Each row below holds a small network's activations on one record, seen along a few directions.
After each row come some of the record's fields: B, E, P, W.
A field that a record lacks is left out.
The largest differences between rows may come from other fields.
In the rows, zero is written as 500.
Random noise pushes rows far along 17 fixed directions. That doesn't count. These rows show it; they differ only by the noise:
554, 447, 493, 442, 410, 710, 473, 322, 360, 503, 602, 532, 505, 597, 719, 590, 578, 463, 407, 448, 658, 152, 538, 559, 340, 533, 540, 485, 387, 426, 556, 535, 577, 567, 453, 707
446, 459, 486, 285, 628, 543, 705, 365, 468, 546, 370, 389, 390, 592, 496, 364, 537, 443, 760, 862, 565, 354, 495, 483, 614, 452, 555, 552, 392, 436, 444, 610, 641, 588, 638, 599
548, 555, 612, 384, 575, 555, 812, 433, 554, 544, 569, 565, 380, 544, 359, 484, 462, 420, 643, 722, 498, 455, 593, 495, 555, 652, 441, 625, 505, 468, 242, 491, 740, 460, 443, 437
383, 483, 654, 376, 575, 453, 505, 643, 283, 463, 323, 482, 732, 483, 454, 530, 660, 424, 635, 582, 519, 436, 538, 415, 368, 536, 342, 613, 562, 511, 194, 431, 478, 472, 424, 434
529, 385, 483, 440, 410, 365, 575, 540, 430, 440, 351, 416, 482, 433, 650, 502, 573, 636, 566, 508, 455, 345, 586, 580, 459, 333, 440, 395, 437, 613, 583, 579, 501, 477, 304, 463
486, 567, 349, 560, 347, 716, 451, 492, 682, 515, 500, 503, 447, 469, 622, 605, 469, 478, 385, 436, 542, 316, 591, 522, 326, 504, 481, 419, 310, 674, 554, 360, 608, 469, 481, 589
421, 548, 463, 521, 619, 397, 599, 379, 599, 478, 642, 393, 472, 402, 475, 416, 503, 557, 562, 461, 515, 478, 460, 605, 609, 425, 592, 424, 469, 503, 512, 498, 521, 403, 461, 386
546, 656, 622, 430, 672, 667, 753, 401, 758, 491, 487, 405, 449, 539, 425, 720, 354, 628, 448, 566, 494, 324, 556, 296, 457, 611, 555, 605, 217, 648, 375, 473, 541, 439, 364, 543
516, 398, 622, 567, 441, 273, 500, 636, 521, 466, 470, 476, 514, 345, 542, 602, 435, 689, 427, 239, 502, 641, 394, 434, 492, 351, 430, 384, 557, 630, 600, 594, 354, 464, 335, 401
522, 460, 593, 471, 511, 361, 356, 504, 434, 672, 491, 512, 573, 360, 646, 558, 745, 302, 702, 417, 540, 613, 336, 433, 240, 606, 617, 556, 682, 656, 569, 294, 614, 639, 614, 417
485, 589, 429, 547, 500, 424, 573, 447, 517, 436, 349, 403, 595, 483, 510, 365, 419, 672, 425, 560, 363, 447, 555, 387, 655, 370, 516, 414, 228, 567, 533, 482, 383, 325, 472, 495
375, 567, 505, 487, 677, 523, 429, 573, 453, 554, 283, 322, 839, 280, 501, 508, 706, 487, 562, 381, 455, 314, 499, 415, 345, 412, 433, 463, 340, 647, 400, 313, 383, 538, 348, 327
279, 505, 434, 479, 528, 445, 451, 581, 609, 431, 401, 441, 477, 580, 495, 419, 490, 618, 625, 645, 643, 464, 447, 479, 578, 394, 469, 605, 512, 612, 489, 512, 557, 638, 490, 653
284, 468, 488, 478, 369, 477, 587, 533, 424, 395, 404, 626, 645, 569, 544, 377, 251, 499, 388, 676, 450, 407, 507, 439, 648, 505, 498, 376, 269, 539, 414, 613, 458, 370, 535, 500
319, 535, 345, 425, 497, 612, 475, 523, 572, 402, 481, 372, 371, 525, 551, 596, 444, 450, 519, 620, 480, 515, 617, 580, 471, 468, 598, 408, 334, 525, 400, 460, 512, 376, 703, 578
709, 478, 493, 436, 474, 534, 569, 451, 495, 528, 500, 385, 226, 510, 597, 655, 532, 616, 538, 430, 459, 648, 633, 360, 430, 385, 592, 491, 458, 494, 573, 497, 471, 485, 561, 683
519, 418, 600, 416, 550, 510, 544, 486, 587, 565, 630, 499, 422, 458, 427, 611, 531, 357, 597, 523, 604, 491, 339, 537, 453, 570, 470, 543, 658, 523, 560, 617, 574, 486, 544, 425
422, 477, 459, 460, 584, 545, 473, 505, 393, 526, 508, 415, 691, 341, 555, 495, 665, 465, 579, 325, 515, 346, 557, 429, 339, 361, 501, 400, 492, 519, 485, 438, 385, 521, 350, 405
473, 286, 367, 478, 317, 766, 416, 557, 265, 645, 655, 695, 369, 514, 543, 343, 506, 395, 490, 415, 597, 612, 630, 506, 665, 295, 450, 500, 567, 342, 581, 627, 507, 778, 539, 810

305, 581, 669, 518, 559, 431, 568, 534, 552, 328, 498, 531, 421, 692, 494, 566, 318, 689, 465, 536, 710, 611, 450, 443, 519, 584, 557, 630, 528, 475, 204, 473, 557, 566, 527, 699  <B:b1 E:e2 P:p2>
649, 248, 550, 322, 419, 375, 507, 605, 236, 532, 395, 540, 474, 449, 618, 614, 616, 418, 578, 651, 168, 482, 651, 709, 560, 544, 548, 500, 496, 562, 656, 706, 483, 586, 356, 343  <B:b1 E:e2 P:p2>
476, 517, 423, 387, 622, 492, 500, 329, 477, 631, 319, 327, 582, 438, 574, 341, 710, 368, 739, 654, 641, 287, 353, 541, 429, 422, 495, 458, 427, 455, 508, 450, 609, 548, 716, 471  <B:b2 E:e2 P:p4>
672, 576, 521, 663, 481, 411, 436, 442, 481, 549, 670, 607, 518, 484, 413, 422, 584, 564, 406, 342, 395, 594, 540, 623, 635, 595, 464, 658, 627, 462, 517, 408, 556, 532, 345, 433  <B:b2 E:e1 P:p4>
607, 367, 479, 457, 453, 553, 521, 245, 255, 505, 710, 485, 474, 468, 718, 468, 641, 403, 442, 410, 472, 331, 575, 777, 507, 466, 695, 367, 432, 363, 668, 575, 498, 379, 491, 529  <B:b1 E:e1 P:p3 W:w2>
647, 431, 578, 416, 453, 585, 637, 525, 403, 722, 357, 491, 317, 363, 519, 391, 692, 381, 726, 516, 608, 677, 594, 514, 425, 380, 345, 546, 565, 474, 296, 335, 723, 561, 611, 614  <B:b1 E:e1 P:p3 W:w2>
458, 553, 396, 648, 526, 542, 425, 409, 721, 590, 783, 663, 508, 500, 364, 361, 461, 477, 458, 540, 430, 472, 453, 701, 791, 639, 590, 725, 539, 660, 685, 487, 662, 642, 364, 471  <B:b2 E:e2 P:p2>
479, 549, 321, 549, 488, 487, 507, 608, 765, 525, 542, 490, 325, 409, 457, 573, 443, 468, 570, 462, 484, 510, 521, 622, 382, 557, 457, 351, 622, 514, 536, 440, 649, 708, 463, 269  <B:b1 E:e2 P:p2>
596, 509, 299, 568, 647, 593, 328, 605, 647, 640, 547, 313, 381, 299, 302, 588, 635, 435, 523, 346, 347, 681, 474, 617, 569, 424, 439, 456, 574, 473, 719, 480, 418, 674, 542, 323  <B:b2 E:e1 P:p3 W:w2>
549, 414, 717, 408, 378, 445, 626, 434, 259, 384, 482, 676, 635, 706, 591, 530, 364, 563, 385, 611, 575, 303, 460, 336, 483, 602, 434, 524, 457, 413, 422, 712, 454, 385, 409, 617  <B:b2 E:e1 P:p3 W:w2>
696, 587, 553, 498, 535, 533, 245, 503, 380, 465, 356, 377, 677, 636, 465, 574, 718, 569, 373, 560, 473, 286, 479, 525, 444, 571, 292, 704, 493, 396, 554, 482, 363, 413, 448, 599  <B:b2 E:e2 P:p3 W:w1>
641, 475, 611, 485, 510, 610, 656, 433, 510, 641, 530, 502, 494, 315, 538, 563, 616, 482, 596, 178, 606, 525, 597, 276, 238, 351, 500, 488, 575, 603, 398, 375, 491, 449, 372, 531  <B:b1 E:e1 P:p2>
410, 482, 408, 478, 468, 585, 390, 566, 465, 501, 481, 547, 585, 527, 482, 452, 519, 477, 507, 586, 422, 464, 614, 509, 590, 458, 491, 599, 431, 571, 493, 509, 461, 533, 461, 598  <B:b2 E:e1 P:p4>
468, 575, 476, 492, 575, 439, 887, 330, 701, 443, 566, 509, 467, 497, 279, 234, 273, 521, 575, 638, 541, 354, 464, 493, 698, 428, 419, 358, 494, 384, 387, 680, 544, 245, 466, 274  <B:b2 E:e2 P:p2>
660, 497, 648, 439, 687, 430, 529, 347, 520, 754, 312, 313, 470, 362, 575, 418, 769, 503, 677, 570, 541, 427, 345, 673, 555, 505, 533, 648, 384, 588, 546, 375, 698, 726, 512, 507  <B:b1 E:e2 P:p4>
582, 535, 459, 470, 404, 402, 419, 628, 423, 337, 423, 513, 473, 587, 637, 786, 497, 499, 429, 530, 259, 474, 673, 551, 236, 727, 563, 430, 513, 504, 472, 437, 484, 506, 452, 331  <B:b2 E:e1 P:p2>
789, 505, 586, 592, 407, 485, 338, 582, 529, 584, 383, 435, 417, 466, 509, 611, 692, 590, 393, 406, 505, 548, 465, 654, 483, 499, 259, 652, 540, 576, 598, 409, 573, 498, 429, 597  <B:b1 E:e1 P:p3 W:w1>
553, 350, 614, 439, 315, 673, 490, 471, 346, 641, 474, 720, 665, 475, 652, 481, 493, 347, 410, 463, 512, 282, 528, 468, 425, 543, 480, 526, 389, 602, 538, 571, 530, 561, 393, 605  <B:b2 E:e1 P:p4>
463, 553, 367, 579, 338, 693, 577, 480, 583, 579, 534, 624, 524, 426, 502, 304, 442, 479, 438, 445, 604, 381, 629, 529, 535, 358, 332, 408, 380, 531, 391, 403, 615, 417, 425, 575  <B:b1 E:e2 P:p2>
659, 477, 434, 470, 408, 491, 564, 417, 450, 362, 498, 383, 395, 597, 527, 439, 651, 702, 570, 497, 613, 349, 673, 501, 479, 206, 338, 560, 600, 459, 531, 586, 456, 229, 353, 734  <B:b1 E:e1 P:p2>
504, 305, 548, 337, 425, 756, 440, 484, 371, 581, 560, 614, 567, 566, 566, 545, 572, 377, 560, 526, 592, 378, 568, 333, 439, 401, 535, 667, 531, 575, 613, 671, 395, 522, 472, 799  <B:b1 E:e1 P:p4>
493, 562, 484, 431, 577, 619, 479, 491, 434, 509, 451, 493, 530, 630, 332, 426, 540, 413, 549, 676, 465, 557, 563, 386, 602, 529, 457, 667, 506, 381, 362, 512, 447, 438, 662, 610  <B:b2 E:e1 P:p4>
432, 430, 479, 471, 515, 423, 546, 541, 320, 450, 411, 520, 499, 549, 526, 424, 527, 605, 565, 578, 439, 487, 601, 581, 631, 461, 501, 553, 475, 463, 427, 553, 545, 723, 372, 529  <B:b1 E:e1 P:p2>
596, 582, 491, 585, 670, 712, 606, 385, 604, 609, 713, 607, 635, 482, 301, 464, 396, 583, 343, 317, 430, 321, 545, 344, 683, 529, 518, 584, 420, 430, 595, 616, 402, 730, 164, 436  <B:b1 E:e1 P:p4>
497, 490, 565, 486, 599, 470, 561, 409, 491, 594, 643, 497, 544, 346, 556, 524, 619, 459, 576, 371, 478, 426, 526, 648, 461, 551, 604, 515, 499, 564, 454, 425, 611, 599, 321, 368  <B:b1 E:e1 P:p4>
552, 481, 624, 454, 464, 619, 696, 528, 532, 529, 521, 560, 391, 488, 476, 603, 414, 514, 489, 422, 620, 516, 558, 373, 416, 478, 400, 488, 498, 490, 323, 514, 570, 489, 434, 567  <B:b1 E:e2 P:p1>
496, 439, 300, 501, 164, 547, 511, 553, 552, 555, 586, 771, 453, 513, 666, 348, 403, 421, 552, 630, 296, 570, 793, 359, 508, 440, 641, 487, 444, 798, 680, 414, 570, 378, 418, 634  <B:b1 E:e2 P:p3 W:w1>
612, 509, 576, 489, 534, 390, 541, 368, 447, 535, 370, 468, 518, 552, 622, 549, 604, 547, 537, 616, 471, 329, 406, 589, 472, 676, 570, 597, 398, 587, 558, 452, 703, 692, 450, 479  <B:b1 E:e1 P:p1>
649, 500, 562, 519, 306, 556, 583, 497, 630, 428, 496, 530, 400, 488, 551, 733, 382, 485, 302, 488, 440, 426, 568, 623, 399, 603, 409, 449, 380, 630, 475, 528, 577, 146, 497, 466  <B:b1 E:e1 P:p2>
524, 484, 454, 559, 408, 566, 308, 486, 403, 545, 399, 464, 438, 542, 615, 557, 377, 487, 273, 401, 564, 647, 337, 495, 542, 484, 507, 337, 312, 301, 564, 548, 382, 577, 876, 650  <B:b2 E:e2 P:p4>
312, 418, 516, 535, 423, 359, 420, 600, 635, 476, 499, 609, 591, 549, 506, 291, 477, 649, 626, 483, 738, 455, 392, 395, 565, 291, 417, 644, 726, 688, 608, 592, 470, 604, 294, 668  <B:b2 E:e2 P:p4>
333, 479, 429, 437, 507, 373, 431, 646, 352, 430, 496, 527, 571, 507, 508, 320, 673, 486, 717, 620, 440, 525, 704, 632, 520, 427, 474, 596, 679, 499, 353, 407, 522, 544, 344, 475  <B:b2 E:e2 P:p3 W:w1>
479, 451, 670, 494, 485, 377, 469, 467, 400, 698, 581, 772, 729, 461, 586, 318, 514, 414, 584, 520, 453, 536, 410, 359, 570, 636, 645, 685, 554, 651, 560, 436, 561, 719, 364, 497  <B:b2 E:e2 P:p4>
886, 492, 680, 438, 541, 543, 744, 360, 303, 659, 521, 474, 436, 386, 435, 499, 628, 388, 498, 428, 450, 478, 522, 528, 438, 556, 331, 402, 521, 229, 398, 501, 563, 371, 486, 314  <B:b1 E:e2 P:p3 W:w2>
554, 409, 534, 429, 504, 362, 462, 467, 390, 476, 554, 406, 428, 475, 588, 491, 524, 531, 556, 444, 480, 676, 469, 412, 486, 347, 630, 384, 593, 414, 647, 598, 288, 325, 626, 551  <B:b2 E:e2 P:p3 W:w2>
417, 404, 473, 492, 346, 614, 429, 488, 438, 528, 490, 577, 468, 505, 641, 481, 442, 441, 410, 499, 543, 504, 546, 627, 560, 455, 553, 481, 359, 548, 486, 529, 544, 489, 613, 689  <B:b1 E:e1 P:p4>
512, 582, 486, 605, 620, 437, 491, 423, 497, 477, 511, 365, 454, 450, 485, 564, 564, 600, 441, 365, 482, 531, 469, 678, 542, 555, 542, 500, 442, 442, 445, 401, 568, 611, 483, 411  <B:b1 E:e2 P:p1>

Here are new rows. What are their fields?
504, 520, 441, 352, 509, 372, 660, 307, 376, 335, 484, 477, 457, 767, 634, 399, 457, 562, 642, 833, 499, 280, 537, 383, 457, 563, 672, 447, 488, 334, 570, 610, 526, 476, 551, 558  <B:b1 E:e2 P:p3 W:w2>
647, 540, 669, 460, 514, 420, 562, 348, 429, 635, 467, 550, 561, 513, 576, 376, 615, 431, 642, 502, 542, 590, 446, 234, 390, 520, 629, 613, 589, 533, 486, 362, 515, 422, 597, 589  <B:b1 E:e2 P:p4>
316, 477, 396, 475, 501, 523, 488, 484, 696, 524, 642, 409, 265, 387, 621, 448, 470, 505, 604, 513, 546, 649, 588, 717, 570, 349, 714, 430, 420, 663, 533, 408, 578, 412, 587, 631  <B:b2 E:e2 P:p3 W:w2>
617, 521, 546, 517, 408, 581, 666, 294, 571, 567, 618, 583, 293, 624, 518, 395, 441, 493, 520, 583, 686, 511, 444, 422, 570, 518, 525, 589, 510, 467, 530, 503, 708, 450, 626, 737  <B:b1 E:e2 P:p1>
538, 661, 354, 526, 444, 476, 507, 463, 525, 340, 579, 580, 515, 743, 387, 480, 491, 462, 554, 632, 563, 374, 511, 302, 323, 659, 391, 530, 756, 308, 428, 469, 563, 436, 568, 446  <B:b2 E:e1 P:p1>
468, 536, 421, 448, 603, 731, 387, 447, 476, 502, 575, 425, 676, 490, 467, 518, 619, 422, 497, 432, 538, 323, 568, 355, 388, 402, 530, 531, 472, 485, 541, 482, 308, 379, 479, 597  <B:b2 E:e1 P:p3 W:w2>
565, 384, 473, 456, 369, 610, 647, 441, 344, 554, 526, 564, 418, 478, 609, 395, 539, 451, 537, 433, 610, 430, 590, 459, 416, 358, 450, 346, 507, 400, 508, 535, 566, 513, 476, 589  <B:b1 E:e1 P:p3 W:w2>
458, 471, 493, 539, 453, 558, 589, 493, 615, 471, 676, 639, 500, 553, 320, 477, 368, 414, 466, 535, 561, 499, 433, 462, 590, 551, 425, 541, 625, 510, 540, 635, 513, 373, 488, 450  <B:b1 E:e2 P:p1>
541, 496, 603, 592, 370, 418, 563, 648, 522, 537, 465, 714, 603, 448, 421, 534, 245, 425, 316, 475, 386, 636, 368, 349, 516, 673, 378, 346, 494, 520, 502, 544, 470, 455, 503, 255  <B:b1 E:e2 P:p3 W:w2>
427, 529, 595, 495, 673, 436, 561, 501, 602, 535, 370, 432, 613, 481, 498, 443, 506, 664, 561, 517, 558, 331, 415, 457, 559, 473, 522, 596, 406, 612, 516, 500, 508, 770, 265, 484  <B:b1 E:e2 P:p4>
638, 464, 397, 501, 347, 535, 441, 498, 462, 550, 625, 574, 346, 486, 624, 487, 586, 441, 539, 440, 397, 610, 714, 559, 423, 441, 599, 481, 598, 513, 603, 417, 525, 461, 488, 578  <B:b1 E:e2 P:p2>
414, 533, 447, 543, 590, 600, 609, 519, 749, 597, 613, 553, 352, 474, 367, 363, 457, 614, 668, 459, 653, 581, 556, 412, 609, 363, 505, 667, 626, 601, 470, 457, 636, 786, 328, 651  <B:b1 E:e1 P:p2>
494, 393, 634, 498, 494, 500, 542, 682, 373, 529, 491, 590, 577, 435, 326, 440, 471, 543, 474, 464, 465, 743, 524, 376, 706, 363, 323, 598, 567, 519, 421, 584, 356, 413, 398, 552  <B:b1 E:e2 P:p3 W:w2>
446, 345, 510, 410, 423, 627, 595, 608, 413, 550, 547, 683, 357, 546, 513, 541, 438, 441, 606, 539, 516, 610, 656, 453, 503, 501, 536, 591, 593, 536, 423, 570, 596, 765, 425, 629  <B:b1 E:e2 P:p2>
391, 650, 288, 631, 491, 404, 444, 509, 513, 475, 619, 576, 538, 483, 495, 316, 518, 505, 576, 397, 470, 606, 601, 446, 462, 486, 567, 423, 650, 403, 417, 289, 550, 623, 488, 384  <B:b1 E:e2 P:p2>
397, 474, 629, 519, 523, 460, 485, 591, 639, 528, 507, 572, 532, 446, 497, 640, 421, 528, 520, 412, 544, 642, 400, 367, 440, 567, 583, 621, 533, 748, 486, 458, 506, 586, 461, 518  <B:b1 E:e1 P:p2>
544, 526, 536, 486, 429, 415, 445, 413, 390, 413, 509, 412, 294, 594, 635, 602, 516, 529, 488, 488, 591, 741, 490, 545, 441, 491, 589, 490, 499, 385, 354, 427, 528, 302, 847, 711  <B:b2 E:e1 P:p2>
549, 600, 504, 515, 465, 493, 583, 405, 490, 416, 601, 548, 536, 602, 458, 383, 489, 519, 473, 608, 492, 406, 596, 482, 540, 520, 460, 541, 508, 443, 425, 457, 507, 210, 445, 533  <B:b2 E:e2 P:p3 W:w2>
